Each row below holds a small network's activations on one input, seen along a few directions.
Each table varies a few parts of the input and shows all the possible inputs, shuffled.
Descriptions start from the smaller parts, as in this example, which fits no table here: one of 3 separate values, together with either a single point or one of 9 places along a line or (one of 4 places along a line, together with one of 8 places around a ring).
Shared parts are said once, and a part with two or three values counts as separate values.
In the rows, zero is written as 128.

Other details of the inputs shift rows strongly along two fixed directions, in all tables alike. That doesn't count.

A family of inputs:
x1: [101 144 153 145 161 156 119  84 136 125 189 192 152 133]
x2: [141 108 110 111 104 111 142 168 125 151 112 107 130 137]
x3: [112 121 156 131 116  69 178  92 105 147 139 114  79 136]
x4: [141 135 146 119 131 121  95 142 116 111 101  90  94  88]
x5: [126  82 147 125  97 111 177 130 129 142 158 141 115 153]
x6: [142 144 147 111 122 117 105 137 121  87  73 109 110 100]
x7: [142 138 146 124 139 126  88 137 113 116 107  89  98  86]
x8: [122  99 170 116 102 100 161 121 127 140 158 143 101 143]
x9: [137 122 140  95 111  84 146 156 140 139 104 138 131 146]
x10: [142 132 124 110 122 110 118 157 133 134 103 114 117 121]
x11: [106 172 138 130 162 146 107  87 154 110 152 204 156 138]
x12: [146 133 127 121 133 111 102 154 125 148 115 100 121 107]
x13: [121 113 162  99 106  84 164 131 145 140 142 171 115 154]
x14: [118 153  96 149 169 168  92 120 139 153 164 161 184 130]
x15: [138 104 130 126 103 137 149 131 123 110 123 108 101 133]
x16: [ 82 134 131 162 149 107 189  53 140 164 208 204 153 183]
x17: [148 128 128 123 138 112  96 166 115 148 113  89 119  96]
x18: [145 115 125 132 111 149 130 131 118  92 102  89 100 118]
x19: [131 112 152 113 104 120 142 127 121 104 119 116  85 123]
x20: [136 139 146 124 117 141 113 118 114  69  84 103 101 104]
x21: [154 120 105 132 133 136  94 174 101 149 105  61 128  90]
x22: [122 175  80 147 172 190  75 122 138 114 116 140 176 118]
x23: [144 124 126 133 110 152 122 130 113  74  84  86 114 115]
x24: [100 126 133 134 135 148 168  82 161 116 179 218 172 187]
x25: [128 192 101 140 176 166  64 117 141  89  96 150 172 110]
x26: [123 188 121 148 178 182  53  96 137  86 125 138 135  84]
x27: [107 119 141 150 144 151 147  96 141 141 197 191 160 155]
x28: [124 152  87 174 172 206  68 113 123 117 139 111 159  98]
x29: [118 105 116 145 113  84 182 118 112 177 138 102 113 148]
x30: [137 133 141 126 120 149 104 123 111  75  87  84  83  92]
x31: [150 134  94 120 130 145  98 164 118 112  72  78 137 107]
x32: [116  97 169 112 101  96 172 118 136 138 164 167 110 153]
x33: [134 111 141 101 110  81 147 156 138 168 136 141 127 144]
x34: [125 108 158 114 104 115 152 121 130 118 139 135  98 131]
x35: [111 139  99 146 139 167 132 108 146 127 152 169 172 157]
x36: [123 117 112 132 120  67 170 134 113 192 128 105 122 146]
x37: [116 159  82 165 165 207  85 106 138 111 146 137 168 117]
x38: [120 139 148 128 132  65 148 109 109 155 118 108  86 120]
x39: [131  89 118 126 104 126 154 151 125 151 138 111 129 139]
x40: [138 106 116 122 101 131 153 150 123 121 105 103 129 145]
x41: [125  94 170  95  85  89 181 124 134 116 126 152 102 157]
x42: [135 108 145  96 100  76 160 157 148 167 135 144 122 151]
x43: [117 145 116 166 163 192  93  92 129 107 158 136 145 112]
x44: [107 120 119 128 120 137 166 113 152 130 158 197 186 186]
x45: [135 106 114 118 116 112 137 161 127 165 134 121 142 135]
x46: [143 132 153 122 137 123  91 146 107 121 107  84  97  80]
x47: [128  85 122 119  91 113 179 149 133 153 141 136 128 164]
x48: [ 97 180 112 156 178 106 125  84 137 168 160 171 158 141]
x49: [151 145 117 118 129 124  89 160 124 112  74  83 112  98]
x50: [147 135  99 117 124 136 106 162 118 112  73  88 145 113]
x51: [111 151 111 158 160 191 110  84 143  99 167 164 151 131]
x52: [134 134 152 103 119 106 127 133 132 106  98 132 112 122]
x53: [134  92 121 132 112 127 143 153 115 159 147 109 135 130]
x54: [147 125  97 125 122 139 105 164 121 138 104  82 127 107]
Each input here is: one of 6 places around a ring, together with either a single point or one of 8 places along a line.
The inputs of x32 and x45 match in every part but the place on the ring of 6. If x34 is changed in the same way as x32 into x45, which row does it become?
> x54
The inputs of x51 and x37 match in every part but the place on the ring of 6. If x24 is changed in the same way as x51 into x37, which row does it become?
> x40
List by row number the other rows that have the place on the ring of 6 in common with x33.
> x9, x10, x12, x17, x25, x42, x48, x49
List by row number the other rows that have the place on the ring of 6 in common with x13.
> x4, x6, x7, x11, x26, x38, x46, x52

A family of inputs:
x55: [118 158  94 157 165 169  94 105 126 132 144 131 156 116]
x56: [ 92 131 145 117 128  73 188  97 159 173 182 226 165 195]
x57: [120  82 140 107  90  63 200 144 135 191 163 162 131 175]
x58: [153 111 127 108 106 117 117 173 119 124  90  85 120 114]
x59: [108 184 129 154 185 167  78  77 145 110 158 172 147 107]
x60: [149 107 125 111 101 120 129 167 121 127  97  91 116 119]
x61: [131  72 157  84  73  62 205 167 146 178 148 171 135 190]
x62: [132 121 141 133 116 114 128 127 105 119 109  82  84 106]
x63: [ 93 115 156 130 125 132 186  80 156 135 199 233 165 194]
x64: [122 174 114 136 158 158  98 102 142  92 114 161 156 127]
x65: [112 153 122 164 158 167 106  82 121 109 152 134 131 112]
x66: [149 107 114 125 106 136 130 156 122 115 102  79 116 119]
x67: [138 126 154 105 116 121 118 140 125 102 108 111  94 110]
x68: [151 100 122 114  97 125 136 159 121 124  97  82 113 121]
x69: [141 125 119 129 132 117 114 152 114 148 113  96 122 115]
x70: [143 111 119 118 104 130 126 160 123 123  98  94 113 121]
x71: [142 120 121 126 129 110 115 160 113 147 106  86 123 105]
x72: [145 109 111 134 119 118 133 150 110 143 111  69 106 115]
x73: [117 163 100 149 169 163  93 114 128 136 143 136 158 114]
x74: [113 166 131 153 167 154  95  86 131 109 140 145 130 108]
x75: [110 162 122 149 162 182  96  85 134  79 142 162 144 117]
x76: [137 117 152 112 112 119 129 136 118  99 101 108  92 115]
Describe the family of inputs behind these rows.
> one of 2 separate values, together with either a single point or one of 4 places along a line or one of 6 places along a line
The inputs of x64 and x56 match in every part but the choice among 2 separate values. If x61 is changed in the same way as x64 into x56, which row does it become?
> x69
Change only the choice among 2 separate values in x65. List by row number the other rows that result.
> x63
Change only the choice among 2 separate values in x70. List by row number the other rows that result.
> x57

A family of inputs:
x77: [136 177  81 163 175 190  55 121 114  99  94  82 141  81]
x78: [134  68 148 106  75  61 200 159 124 184 146 120 107 162]
x79: [114 144 109 134 152 152 118 120 152 141 158 184 183 150]
x80: [107 149 132 132 145 152 126  97 149 110 154 191 161 149]
x81: [130  90 185  94  85  37 190 137 124 163 135 131  78 148]
x82: [127 166 113 166 171 200  63  95 108  74 114  91 114  75]
x83: [113 141 134 130 146  95 135 116 131 169 157 155 138 135]
x84: [108 130 116 149 147 145 135 105 134 154 176 163 156 145]
x85: [119 130 114 130 135 132 135 128 143 148 149 167 168 154]
x86: [119 143 111 130 151 154 112 126 154 138 158 182 183 149]
x87: [108 146 106 146 153 144 126 103 141 147 163 170 167 147]
x88: [153 123 132 127 112 130 107 145  98  89  69  40  71  81]
x89: [158 117 134 115 103 122 114 160 101  91  62  45  74  89]
x90: [131  75 169 103  75  68 198 138 126 149 141 130  89 157]
x91: [139 162 114 140 153 184  63 127 119  69  85  92 122  81]
x92: [110 145 106 138 151 142 129 114 147 146 158 178 174 154]
x93: [132 102 155  96  94 104 159 144 144 128 133 159 123 154]
x94: [165  96 145 104  80  93 139 170  94 105  53  26  55  94]
Describe the family of inputs behind these rows.
> one of 2 separate values, together with either a single point or one of 8 places along a line
The inputs of x88 and x87 match in every part but the choice among 2 separate values. If x89 is changed in the same way as x88 into x87, which row does it become?
> x92
Change only the choice among 2 separate values in x85. List by row number the other rows that result.
> x80
